These are the activations of a small neural network, seen along a few directions. Each row is one input.
Each table varies a few parts of the input and shows all the possible inputs, shuffled.
A made-up example of a description, with smaller parts first: ring(5) and (point or (values(2) and line(4)) or ring(9)).
Shared parts are said once, and a part with two or three values counts as separate values.
In the rows, zero is written as 128.

Table:
x1: [116 110 154 125 113 122 116 128 141 148 139 119 159]
x2: [147 197 106  61 179  94 109 162 200 105 149 142  90]
x3: [123 101  88 173 121 174 145 131 108 117 120 129 109]
x4: [195 173 111  36 163  67 118 145 196  80 141 157  88]
x5: [122 116 164 132 129 140 123 132 129 143 138 135 143]
x6: [128 126 157 135 107  96 106 128 136 146 136 105 179]
x7: [149  90 173  99  99 113 122 112 141 119 123 112 148]
x8: [114 116  87 168 141 164 164 129  68 104 120 118  98]
x9: [106 130 169 127 170 142 169 124  84 124 129 142 118]
x10: [124 107  88 175  94 158 121 140 113 119 122 120 126]
x11: [127 120  83 182  72 111 103 138 121 125 116  93 157]
x12: [113 104  82 171  77 138 116 137 127 124 120 109 138]
x13: [141 110 189 100 158 131 177 115  81 103 106 140 106]
x14: [149 214  20 112 114 113 120 129 165 162 146  96  27]
x15: [105 121 127 149 129 146 111 125 121 148 130 145 150]
x16: [ 99 117 119 144 115 126 105 123 132 155 129 131 164]
x17: [155  96 183 105 116 132 130 118 127 116 120 129 132]
x18: [ 89 135 129 146 172 150 155 114  77 124 128 151 124]
x19: [117 113 166 132 151 152 148 125 124 140 132 147 127]
x20: [110 132 121 155 108  98  94 125 127 156 125 117 182]
x21: [102 118 128 150 153 159 135 117 116 144 128 157 133]
x22: [151  93 186 106 140 143 155 113 120 116 111 143 114]
x23: [161 106 175 111  92  85 112 112 135 117 121 101 167]
x24: [129 225  68  80 160 118 118 150 186 138 141 134  92]
Question: What do these inputs look like to the network?
Answer: line(4) and (point or line(5))
Question: Changing only the line(4) part turns x21 into x19. The same change can be made to x16. Which row results?
Answer: x1
Question: Which other rows agree with x12 in the line(4) part? List them by row number.
Answer: x3, x8, x10, x11, x14
Question: A walk changes only the line(5) part. It starts at x23 and steps to x7. List the rest of the walk in order.
Answer: x17, x22, x13

Table:
x25: [145 125 118 135 113 132 146 127 110 116 121 106  97]
x26: [105  85  98 190  96 172 129 123  95 136 120 122 139]
x27: [162 114 130 121  37  58  56 131 190 143 131  77 196]
x28: [159 103 190  87 147 125 146 129 135  95 122 146 127]
x29: [139 197 143  50 188  97 112 140 192 136 152 159 111]
x30: [135  74 214 112 138 142 149 112 111 121 121 148 148]
x31: [126 221  70  96 153 104 115 140 171 159 152 122  81]
x32: [122  86 173 137 120 144 152 106  89 130 114 124 136]
x33: [122  95 144 162 103 150 148 107  84 142 117 108 122]
x34: [159 167  82 108 128 108 133 134 141 115 130 115  73]
x35: [127 211 100  72 170 100 118 138 175 146 149 139  97]
x36: [174 144 154  60 162 102 133 134 166  93 129 152 104]
x37: [107 207  29 123 151 122  98 157 186 150 153 136  97]
x38: [161 158 112  82 144 104 136 132 146 102 126 131  89]
x39: [126 117  72 164 105 154 126 143 124 110 123 121 114]
x40: [ 94  65 222 149 147 143 132 118  90 132 125 156 203]
x41: [145 116 148 110 130 127 149 125 115 103 118 122 113]
x42: [ 83  77 181 175 127 148 138 111  70 141 119 133 193]
x43: [ 83  85 150 201 109 154 135 111  64 155 121 117 179]
x44: [140 157  39 134 123 128 114 150 157 107 133 130  89]
x45: [ 74  84 118 220  97 175 122 123  77 156 112 126 183]
Question: What do these inputs look like to the network?
Answer: point or (line(4) and line(5))
Question: Which other rows does x31 become when the line(4) part takes its other values? List them by row number.
Answer: x29, x35, x37
